Each row below holds a small network's activations on one input, seen along a few directions.
In each table, some parts of the input vary, and every possible input appears once, in random order.
A made-up example of a description, with smaller parts first: one of 3 separate values, together with either a single point or one of 9 places along a line or (one of 4 places along a line, together with one of 8 places around a ring).
Shared parts are said once, and a part with two or three values counts as separate values.

Other details of the inputs vary at random and push rows far along three fixed directions, the same in every table; ignore that.

A family of inputs:
row 1: [ 18 -10 -44   1   3  26  24  56  16  17 -49]
row 2: [-15  11  -7  14  28  25  11  20   8  40  -3]
row 3: [ 28 -12  18   7 -16 -24  -6   2  -2 -49  22]
row 4: [ 34 -24 -65  30  15  23  32  59  45 -31 -63]
row 5: [-37  24  13  -1  25  13  -7 -17   0  46  29]
row 6: [ 31 -15   5   8   0 -31 -51  16 -29 -51  12]
row 7: [ 20 -12  25  -5 -19 -41 -10  -6  -6 -46  -4]
row 8: [-19   1 -29  -4   0  20  24  -1  25  46 -11]
row 9: [-41   5  10  13   8  12 -11 -36  17  41  31]
row 10: [ 19  29  43  -4   9 -14  -9  11  10 -28  24]
row 11: [ 18  20  33  10 -10 -12  36   9  10 -21  26]
row 12: [-12 -10 -13 -17   0  32   7   9  25  31 -14]
row 13: [-46 -33 -34 -10  -5 -16 -54 -29 -56  16  -4]
row 14: [ 33 -22   2 -17 -27 -27 -40  15 -27 -45   9]
row 15: [-50 -26 -41  -9  -5 -21 -52 -27 -65  19  -5]
row 16: [ 35  35  42  -5  -2   4   4 -23  -4 -36   6]
row 17: [-29 -18  11 -13  -9  19   1 -36  15  51  26]
row 18: [ 17 -28 -55   7   5  26  20  33  42  10 -50]
row 19: [ 15  26  30   2 -11 -24  22  -2   6 -33  32]
row 20: [-45 -21 -62  13   0 -19 -44 -37 -56  24  29]
row 21: [ 38  15  49  -4  -6  11  -1 -25   0 -36   6]
row 22: [ 18  22  34 -17   3  -3  20  11  13 -26  21]
row 23: [ 22  19  38 -28 -23 -12   0  10   8 -22  18]
row 24: [ 46 -21 -70  20   1  12  34  72  29 -11 -72]
row 25: [ 21  26  36 -26 -18  -7  14  16  15 -13  11]
row 26: [ 21  23  38 -10   1  -4  29  19   0 -18  23]
row 27: [-30  23  59 -15  -4   1  44 -33  32  32  13]
row 28: [-19   8 -23  -6  24  24  22  10   8  30  -3]
row 29: [-13  18  48 -21   9  22  27 -14  31  13  31]
row 30: [  8  14  53 -13 -13 -12  26  14   0 -18  -5]
row 31: [ 16 -16  39 -13 -20 -21 -11   7 -12 -44  -6]
row 32: [-41  17  15  21   6  11   7 -25   3  55  36]
row 33: [-14   9 -35   4   9   2 -41 -46 -61  14   4]
row 34: [-35 -31 -38  25   1 -13 -62 -34 -39  24  25]
row 35: [ 15 -19 -62   7   4  22  23  37  36  13 -52]
row 36: [-17   1  -7   5  30  27  -5   6  26  27  -6]
row 37: [-44  -4 -50  24   5 -25 -54 -31 -50  30  27]
row 38: [-32 -13 -17   2   8  13  25 -12  21  38 -31]
row 39: [ 20   1  43 -14  -1   5  15   8  17 -27  20]
row 40: [ 51 -34 -51  18 -24 -80 -42  37 -70 -82 -39]
row 41: [  5 -41 -32  15  10  22  27  26  36   6 -65]
row 42: [  7  32  51 -10   7  34  17 -41  20   5   9]
row 43: [-34   0  -8  -8   8  18  19   5   6  30 -32]
row 44: [-10  28  22   3  10  33  14 -40 -15  33   9]
row 45: [ 25   3 -13  23 -13 -51 -47   6 -30 -54  17]
Each input here is: one of 5 places along a line, together with either a single point or (one of 2 separate values, together with one of 4 places along a line).
The inputs of row 20 and row 3 match in every part but the place on the line of 5. If row 15 is changed in the same way as row 20 into row 3, which row does it become?
Answer: row 31
The inputs of row 40 and row 27 match in every part but the place on the line of 5. If row 2 is changed in the same way as row 40 into row 27, which row does it become?
Answer: row 5
List by row number the other rows that have the place on the line of 5 in common with row 7.
Answer: row 4, row 9, row 12, row 13, row 18, row 29, row 36, row 42
Change only the place on the line of 5 in row 42. List by row number the other rows that result.
Answer: row 16, row 21, row 33, row 44

A family of inputs:
row 46: [ 22 -10 -14  -2   1  16  67  58  55  -5 -67]
row 47: [ 30  39  69 -12  -5 -12 -15 -26  -7 -42  51]
row 48: [-24 -11 -88  24  21  -9 -30  -1 -55  27 -14]
row 49: [ 17  13  76 -42 -30 -27  -1  -5 -13 -31  43]
row 50: [-22 -29 -75  39  22   2 -54 -31 -52  13 -18]
row 51: [-30 -52 -68   2   1   6 -39 -18 -29  23 -37]
row 52: [-10 -13 -85  13  21  16 -52  -2 -49  28 -11]
row 53: [ 20 -30 -24  16   0  10  39  70  79  -9 -34]
row 54: [ 43 -23 -20   1 -45 -84 -28  19 -56 -85 -17]
row 55: [ 55  16 -19  14  -2 -52 -38  45 -48 -80  -7]
row 56: [ 27 -27  -2  13   4  33  50  34  66 -17 -78]
row 57: [  7  18  77 -36 -34 -53 -14 -10 -26 -36  43]
row 58: [  3  54  69 -11  23  60  68   8  62  31  21]
row 59: [-59  19  21   4  24  44  -3 -72   4  71  37]
row 60: [-64  27   3  12  10  14  17 -61 -13  73  37]
row 61: [ 28   8 -20  40  27  31  49  69  88  -5 -17]
row 62: [ 24  11  71 -42 -36 -30 -17 -16 -12 -33  41]
row 63: [-66  -9  27 -33   0  37  -1 -61   9  77  28]
What do these inputs look like to the network?
Answer: one of 2 separate values, together with either a single point or one of 8 places along a line
The inputs of row 63 and row 47 match in every part but the choice among 2 separate values. If row 51 is changed in the same way as row 63 into row 47, which row does it become?
Answer: row 59

A family of inputs:
row 64: [-11 -13 -11   3   8  19   1   6  20  22  -8]
row 65: [ 27  -8  -3  -1  -4 -10  -4  28   8 -37 -10]
row 66: [ -4 -14 -28   0  -4 -32 -61 -26 -86 -11  16]
row 67: [-19 -23 -37  10  -5 -34 -43 -13 -49  -8   5]
row 68: [ 28  -4 -13  -2 -10 -13   0  24  -5 -22 -13]
row 69: [-23   2   8   0 -10  -7 -41 -46 -38  11  32]
row 70: [  3  10  44 -11  -2  -1  12   6  24 -12  15]
row 71: [ -8 -12 -13   3   5  20   3   2  19  23  -8]
row 72: [  4  11  50 -10 -20 -21  -5 -30   0 -10  43]
row 73: [ 14  15  36 -14  -9   3  28   3  25  -9  13]
row 74: [ -8 -24 -37  -2 -16 -40 -62 -25 -65 -14  27]
row 75: [ 32  -8  -4  13   6   0  -8  11  -7 -32 -18]
row 76: [ -3 -11 -44   6  12  -1 -30  -9 -24  -2 -19]
row 77: [  7  16  41  -8  -9 -11  24   1  16 -17  12]
row 78: [ 32   3  -7   9  -2   6   3  23   8 -40 -27]
row 79: [ 30  18  14  -6   0  -8   3  10   1 -26 -15]
row 80: [ -4 -16 -36  11   6   9  10  11  10   8 -25]
row 81: [-56  34 -45  40  54  53  11 -15  16  92  36]
row 82: [ 35  -9  -8   0  -7 -11  -2  30   8 -40 -14]
row 83: [ 27  -4  -3  -5  -4 -11  -1  32   3 -35 -11]
row 84: [ 20 -15 -25  11   2  12  12  25  26  -7 -29]
row 85: [ -3  12  54  -5 -17 -26  -4 -27  -2 -11  38]
row 86: [-19  18  13 -10  16  28  18 -21  19  31  -2]
row 87: [ -9 -14 -31   1  12  13   2  26   7  10 -25]
row 88: [ 25  -1   2  -4  -4 -15  -2  37   0 -30 -16]
row 89: [ 16  13  31 -14  -9   1  19  13  18  -6   6]
row 90: [ -9 -11 -33   6   6  10  14  10   5  14 -22]
row 91: [-23 -13 -14  14   7   7   3  -4  10  24 -12]
row 92: [ -6 -12 -33  -1   7  17   6  16   7  15 -18]
row 93: [-37  11  21  -5   3  11  22 -17  10  45   9]
row 94: [ -2 -18 -33  16   5   9   6  10  13  11 -26]
row 95: [-11  -9 -18   3   4  16  14  -2  16  19  -8]
row 96: [  5  13  41  -2  -6  -3  28   0  28 -12   8]
row 97: [  7  23  54 -11  -7 -15 -15 -37  -4 -14  33]
row 98: [-17   6   3  -7   0  17  23  -8  14  37   1]
row 99: [-15 -11 -28  -2  -3  -6 -12 -11 -21  13   5]
row 100: [ 18  -1  -3   6  -2 -14  15  29   8 -30 -23]
row 101: [ 10   8  48  -6  -5  -5   7   6  25 -15  15]
row 102: [-36  14  29  -8   1  14  26 -22  14  48  15]
row 103: [-20  -3   0  -6   3  -9 -33 -39 -54   8  29]
row 104: [ 26   8  -9   4  -7  -2  -5  19 -12 -28 -22]
row 105: [ -1  24  61 -18 -21 -25   8 -26  -8  -3  42]
row 106: [ 16  -7 -16  12  18  25  14  16  11  -9 -32]
row 107: [-20  13   5  -3   7  33  16 -14  10  27  -3]
row 108: [-16 -10 -21  -7   0  -4 -21   0 -23  19   3]
What do these inputs look like to the network?
Answer: either a single point or (one of 4 places along a line, together with either one of 3 separate values or one of 8 places along a line)
Change only the choice among 3 separate values in row 97. List by row number the other rows that result.
Answer: row 69, row 75
Change only the place on the line of 8 in row 108. List by row number the other rows that result.
Answer: row 68, row 88, row 89, row 93, row 98, row 102, row 105
Change only the choice among 3 separate values in row 103. List by row number the other rows that result.
Answer: row 86, row 107
Change only the place on the line of 4 in row 72. List by row number the other rows that result.
Answer: row 95, row 98, row 99

A family of inputs:
row 109: [-23 -45 -51 -11 -19 -15 -72 -54 -73  27   7]
row 110: [ 14  14  28  14  16   5 -29  -5   1 -26  34]
row 111: [ 38  11  11  18  14 -25 -10  40  12 -44  27]
row 112: [ 24 -24 -80  13   7 -44 -37  40 -81 -42 -31]
row 113: [ 28  19  22 -14  -5   7   6 -26 -30 -21  11]
row 114: [ 18  41   6  26   9  27  77  35  76  12 -15]
row 115: [ -1 -19 -66  -1  18  26   1  49   7   8 -74]
row 116: [ 38  21   5  -4 -17 -23  24  34 -18 -40   9]
row 117: [-15  41  33  24  27  43  59  -2  62  33 -15]
row 118: [ 60  11   7  14   7   5 -18   9  11 -53  19]
row 119: [ 10  30  27  20   6 -11 -11 -24  -9 -25   8]
row 120: [-46 -18  45 -19 -19 -34  -1 -42   0  22  47]
row 121: [-51   0  66 -26 -19 -10 -18 -55 -19  44  48]
row 122: [ 23 -22   8  -5 -39 -42  16  25  20 -45   7]
row 123: [ 34  17  23  -1   0 -13  11  24 -25 -49 -12]
row 124: [-58  -5  59 -24  -3  61  54 -77  67  83  25]
row 125: [-32  35  35   9   6 -27  -3 -43 -15  26  54]
row 126: [  5  18  14 -31 -26 -24   0  12  -6  -7  25]
row 127: [ 34  -8  13 -11 -38 -35   8  36   7 -32   3]
row 128: [ 36  37  15  23  20  52  64   2  72   2 -35]
row 129: [-20 -11 -55  12  32  47   8   7 -21  30 -53]
row 130: [ -1 -20 -72  -5  20  11   9  57  10  15 -66]
row 131: [ 10  15  26  16  14  -5 -24   5   1 -22  39]
row 132: [-34 -54 -52  12  10  28  -1  -3  17  25 -55]
row 133: [ -9 -23  35  -7 -21 -26  -3 -13   6 -25   7]
row 134: [  5  14  34 -29  -7  -5 -18  -8 -13 -20  -2]
row 135: [ 30 -13  25 -11 -20 -39   3  34   4 -34 -10]
row 136: [-56 -41 -29 -10 -11 -18 -80 -57 -78  40  14]
row 137: [ -7 -17 -67 -14  14  46  -5  -1   1  37 -51]
row 138: [-54  -7 -65  24  27  38  -9  -3  11  81  34]
What do these inputs look like to the network?
Answer: one of 5 places along a line, together with one of 6 places along a line
The inputs of row 116 and row 123 match in every part but the place on the line of 5. If row 127 is changed in the same way as row 116 into row 123, which row does it become?
Answer: row 121
Change only the place on the line of 5 in row 133. List by row number the other rows that result.
Answer: row 120, row 122, row 124, row 132
Start at row 120 and move only the place on the line of 6, one step at a time. The first step leads to row 135. Which rows follow, in order?
Answer: row 130, row 112, row 125, row 111
